K688: [-13 -53 -53  13   6 -15  17  -8  -7 -52 -44 -40  33  31 -47 -38  20  19
  46  -4   0 -46]
K345: [-41  31  -7  -7 -23 -18 -28  17 -14  50 -33 -42  17  -9  33 -34 -29  22
  36   1 -35 -12]
K406: [ 38  -8  40 -24  13  -6  31  39  43 -23  -8   5  14  -1  11 -21 -22 -19
  50  37 -19 -38]
K513: [-37  39  43 -23 -10  -5 -10 -33  39 -38  38  14  18 -10  40  11 -53  -6
   6 -50  16 -17]
K920: [-52 -46 -49 -25 -41  -5 -36   8  39 -39  16  24 -35 -11  16  20  46  34
 -52 -50 -40  31]
K269: [-10  24 -41  12 -38 -30 -49  -8 -15 -36  32   4 -31  21 -23  -6 -48 -20
  49 -13   0 -52]
K863: [  4  50 -17  44  45 -36 -37  51 -41  22 -32 -21  33  -3 -32 -10  22 -42
 -40   2 -48 -37]
succ: [2]	[-48]
[-37  39  43 -23 -10  -5 -10 -33  39 -38  38  14  18 -10  40  11 -53  -6
   6 -50  16 -17]	K513
succ: [21]	[-23]
[ 38  -8  40 -24  13  -6  31  39  43 -23  -8   5  14  -1  11 -21 -22 -19
  50  37 -19 -38]	K406

K843: [  0  -1 -16  37]
K733: [43 -1  3 17]
K138: [  4  26 -36 -26]
K692: [ 33   7   4 -21]
K651: [33 -8 26  0]
K407: [ -9  -5 -14  42]
K940: [-31   8 -35  24]
K635: [-15  18 -40  -1]
K555: [-47   0 -15   6]
K162: [ 20  24 -42  -2]
K994: [28 19 -1  0]
K759: [ -4 -12  -3   2]
succ: [18]	[-40]
succ: [3]	[17]
succ: [-12]	[-3]
succ: [-9]	[-5]
succ: [-31]	[8]

K155: [ 25  31  33 -31   8  36 -29 -30  23   0  39  34  38 -36   2 -38  36 -33
  32 -36  -3 -33 -35  29  34  32 -29 -32]
K266: [ 29  30  28 -30  -6  32 -31 -31  30 -19  32  35  21 -24 -10 -25  33 -23
  34 -29  -2 -29 -29  34  30  37 -27 -25]
K93: [ 23  37  23 -22  -4  38 -20 -16  27  42  27  27  36 -22  19 -20  26 -26
  25 -23  -8 -18 -26  24  18  15 -32 -29]
K488: [-27 -38 -37  30   2 -28  36  28 -13 -24 -23 -34 -33  22  24  25 -27  29
 -22  28  -2  33  34 -37 -28 -18  30 -17]
succ: [31]	[33]
succ: [-16]	[27]
succ: [-3]	[-33]
[-27 -38 -37  30   2 -28  36  28 -13 -24 -23 -34 -33  22  24  25 -27  29
 -22  28  -2  33  34 -37 -28 -18  30 -17]	K488
succ: [-35]	[29]
succ: [0]	[39]
succ: [18]	[15]

K481: [ 7  0  1 -5  0  3]
K658: [ 23  -1 -56   4 -17 -14]
K867: [ 48   8  19 -30   8   6]
succ: [23]	[-1]
succ: [-30]	[8]
succ: [-1]	[-56]
succ: [1]	[-5]
succ: [4]	[-17]
succ: [-17]	[-14]
succ: [19]	[-30]

K687: [  1  22  -3   9  12 -31  14  13]
K942: [15 12 -4  1  2 -6  7  8]
K418: [-8 13 -2  1  1  2 28 17]
K257: [-6  5  1 -4 -3 18 27 18]
K242: [-10  23  -1   0   2   0  42  27]
K761: [-1 -4  1 -1 -2 16 -2  4]
K105: [ 51 -10  27   8  31  14  10  26]
K223: [ 14   5   1  13  17 -10   2   3]
K828: [-9 20 -3 -2  1  6 24 31]
K752: [-9  0 11 -1 -5 25 12  2]
K474: [30  9  6 45 50  6 21  1]
[-9 20 -3 -2  1  6 24 31]	K828
succ: [-5]	[25]
succ: [16]	[-2]
succ: [42]	[27]
succ: [45]	[50]
succ: [23]	[-1]

K612: [ -5  -8 -25   6  26   7  -8   3  -6  25 -22  18 -13 -39 -14 -24 -16   5
  -9  18 -26 -31  -1  34  26  31 -23]
K338: [ -2  13 -24  35  31  13  19 -16   0  30   4  18  10  -2  35  21   8 -13
 -13 -44  -5   0 -14 -25  -6 -12  18]
K294: [ 41  -8   9  -2   1 -13  -9  23 -29   0   9 -10 -14  11 -14 -24 -13   3
 -13  27  25 -11 -14   1  -4  25 -23]
K596: [-22   0  -4  15   2  -7   7  19  40   3  -2  -5  21  13  -9  -4   8  47
  17  36  31  12   4  14 -15 -12   5]
succ: [-44]	[-5]
[ -2  13 -24  35  31  13  19 -16   0  30   4  18  10  -2  35  21   8 -13
 -13 -44  -5   0 -14 -25  -6 -12  18]	K338
succ: [-26]	[-31]

K791: [-16   7 -22 -41  -3  -2  -8 -13 -33  22 -42  18 -40  -7]
K526: [-16   7 -22 -41  -3 -22  -8 -13  17 -34  27 -32  29  -6]
K510: [-16   7 -22 -41  -3 -22  -8 -13 -33  22 -42  18  29  -6]
succ: [-34]	[27]
[-16   7 -22 -41  -3 -22  -8 -13  17 -34  27 -32  29  -6]	K526

K55: [-21  -2  -2  -3 -14  13   5   4  -1  20 -10 -22   1  -5   9   0   5   3]
K379: [ 19   3  19  13   0 -16 -15  18   6  -4   4 -20 -19  14  -2 -13 -18 -17]
K75: [-30 -13 -42  28 -43   1   4   1 -11  -3 -13   0  18  35  23 -16  13  22]
succ: [-43]	[1]
succ: [-19]	[14]
succ: [-4]	[4]
succ: [14]	[-2]
succ: [20]	[-10]
succ: [-14]	[13]
succ: [-1]	[20]

K446: [-25 -30  24  10   6  25 -32   6  -3 -41  40  25]
K458: [  8  30  34 -16  25  12 -45  29 -34  -5  28  10]
K419: [-10  16   5 -44  30  14 -30   2  28   0 -15 -28]
K143: [ 27 -25 -35 -23 -20  -7   9  28  32   7 -26 -39]
K173: [ 27 -25 -35  42 -20  -7   9  28  32   7 -24 -39]
succ: [-16]	[25]
succ: [-26]	[-39]

K336: [ 29 -24  -2  20 -26 -28  13 -16  22  27  12 -25  -8 -21  24 -21  22 -25
   4 -22 -17  25]
K681: [ 26 -31  -3  23 -29 -34  26 -19  33  31  26 -30 -12 -33  28 -32  32 -32
   1 -31 -34  25]
K947: [-26  23   8 -28  32  28 -40  -8 -31 -29 -33  22  25  34 -27  28 -36  25
   6  26  32 -25]
K986: [ 23 -27   8  26 -19 -35  22 -35  25  24   8 -33 -12 -30  21 -27  25 -31
   6 -29 -29  27]
succ: [-22]	[-17]
succ: [-2]	[20]

K849: [10  3 53 -2]
K844: [  7  -1 -14   5]
K631: [ 17   9   6 -30]
succ: [53]	[-2]
succ: [-1]	[-14]
succ: [17]	[9]
succ: [3]	[53]
succ: [6]	[-30]

